A small network was shown many inputs. Here are its activations along a few directions, one row for each input.
In each table, some parts of the input vary, and every possible input appears once, in random order.
Descriptions start from the smaller parts, as in this example, which fits no table here: one of 6 places along a line, together with either a single point or one of 11 places along a line or (one of 2 separate values, together with one of 8 places around a ring).
Shared parts are said once, and a part with two or three values counts as separate values.
In the rows, 128 means zero.

Other details of the inputs vary at random and push rows far along three fixed directions, the same in every table; ignore that.
These rows show it; all are for the same input, with only those details redrawn:
[130,117,128,103,134,135,156,133,125,136,131,144]
[135,121,128,103,138,139,154,129,129,136,134,150]
[134,95,146,137,140,97,102,149,92,125,117,109]
[153,143,125,158,122,132,95,81,174,96,133,88]
[134,118,130,105,137,137,151,133,125,136,132,147]
[133,116,130,107,136,133,148,132,123,135,130,142]
[133,118,131,104,137,134,151,131,123,137,131,147]
[116,92,132,130,123,95,130,153,93,122,111,93]

Rows:
R1: [111,128,117,119,135,132,134,138,108,144,126,137]
R2: [148,120,140,106,129,120,156,157,119,135,137,158]
R3: [159,155,114,180,103,133,88,63,200,69,130,51]
R4: [87,127,95,148,81,111,160,106,166,91,118,15]
R5: [191,123,162,159,163,122,50,117,134,117,138,133]
R6: [116,76,136,161,115,61,100,164,80,105,98,45]
R7: [125,128,133,109,132,132,143,151,122,149,126,171]
R8: [115,123,129,102,139,130,153,132,121,142,135,133]
R9: [145,110,127,104,133,129,162,148,118,134,130,145]
R10: [122,139,125,108,147,150,134,128,123,157,136,163]
R11: [114,127,140,108,127,116,149,147,112,135,138,138]
R12: [141,120,132,105,133,133,155,140,127,135,136,156]
R13: [139,133,146,169,146,122,54,113,116,123,124,112]
R14: [107,150,104,127,100,139,160,115,146,124,129,123]
R15: [101,154,90,140,81,138,159,107,157,104,125,92]
R16: [178,174,143,163,143,169,56,69,201,115,146,158]
R17: [133,124,130,104,148,145,136,137,123,154,122,175]
R18: [133,124,109,118,103,125,176,131,150,113,129,104]
R19: [123,125,127,101,136,141,158,128,131,136,136,143]
R20: [119,134,114,112,120,142,155,129,146,138,119,143]
R21: [128,134,134,134,134,121,108,148,95,135,132,166]
R22: [111,121,128,111,123,126,155,151,118,145,116,154]
R23: [127,141,137,121,133,136,126,139,111,146,135,171]
R24: [140,111,134,109,125,117,160,159,115,132,133,144]
R25: [138,134,120,129,106,128,150,118,157,111,136,114]
R26: [147,116,152,189,141,102,29,116,122,109,103,92]
R27: [118,113,129,103,144,138,138,152,118,159,119,149]
R28: [128,115,126,100,129,132,160,136,118,133,129,146]
R29: [164,135,154,142,141,126,85,113,138,118,143,148]
R30: [175,146,152,131,154,151,90,100,152,126,150,173]
R31: [124,133,126,122,144,143,129,125,114,148,128,157]
R32: [120,110,150,183,122,72,50,158,70,112,108,90]
R33: [122,127,138,108,124,123,152,143,121,130,138,145]
R34: [167,149,151,127,140,143,104,108,152,122,149,168]
R35: [119,126,136,112,135,124,147,135,116,138,137,136]
R36: [106,138,106,120,105,131,167,106,154,110,131,87]
R37: [121,136,118,113,139,146,138,130,116,145,129,162]
R38: [135,114,130,109,137,128,143,138,128,137,131,131]
R39: [111,127,118,115,131,136,148,137,105,145,124,148]
R40: [107,115,120,145,131,111,110,149,95,132,121,110]
R41: [150,163,146,137,148,157,86,101,147,140,146,171]
R42: [120,122,125,147,132,113,105,144,92,127,123,134]
R43: [141,109,130,106,137,128,153,151,123,139,133,131]
R44: [84,147,88,129,91,146,172,103,167,118,122,62]
R45: [127,121,139,159,134,104,80,150,86,124,124,136]
R46: [128,115,132,102,137,133,149,138,123,140,132,139]
R47: [163,153,142,128,162,166,87,94,164,144,134,183]
R48: [168,168,134,148,139,165,90,60,193,103,152,130]
R49: [165,172,132,156,137,167,80,68,197,115,136,149]
R50: [99,151,97,148,97,140,145,92,166,111,119,64]
R51: [128,135,115,118,99,121,170,127,152,111,132,113]
R52: [117,153,111,145,109,141,126,80,189,101,139,61]
R53: [117,135,110,117,135,144,146,131,117,141,131,158]
R54: [125,125,132,103,132,137,158,135,125,135,139,152]
R55: [82,130,75,135,84,122,181,125,129,105,112,76]
R56: [122,137,122,123,130,139,132,134,112,138,129,157]
R57: [114,114,146,134,127,94,118,149,100,125,129,107]
R58: [105,115,134,134,128,113,122,153,88,140,116,120]
R59: [102,98,134,132,130,101,115,160,97,141,97,96]
R60: [127,91,149,156,149,90,70,160,85,138,102,109]
R61: [123,124,138,108,129,129,153,139,120,135,139,149]
R62: [118,114,139,150,134,104,94,150,83,134,115,121]
R63: [155,159,146,130,143,151,97,107,160,136,135,181]
R64: [108,103,155,187,120,64,53,162,68,114,104,65]
R65: [106,125,96,105,97,135,198,117,154,116,124,95]
R66: [95,137,86,120,97,140,179,122,134,121,120,107]
What is each input in this table made of?
Answer: one of 6 places along a line, together with either one of 2 separate values or one of 4 places along a line or one of 5 places along a line
Changing only the place on the line of 6 turns R28 into R29. The same change can be made to R55. Which row results?
Answer: R45
Which other rows agree with R56 in the place on the line of 6? List them by row number.
Answer: R12, R18, R20, R30, R35, R42, R49, R54, R58, R62
A walk changes only the place on the line of 4. It starts at R50 and steps to R31. List the rest of the walk in order.
Answer: R37, R53
Which other rows does R60 become when the choice among 2 separate values takes its other values? List them by row number.
Answer: R47
A walk changes only the place on the line of 5. It starts at R5 and steps to R6. List the rest of the walk in order.
Answer: R65, R19, R8
Which other rows agree with R43 in the place on the line of 6? List them by row number.
Answer: R1, R4, R10, R27, R38, R40, R44, R46, R52, R59
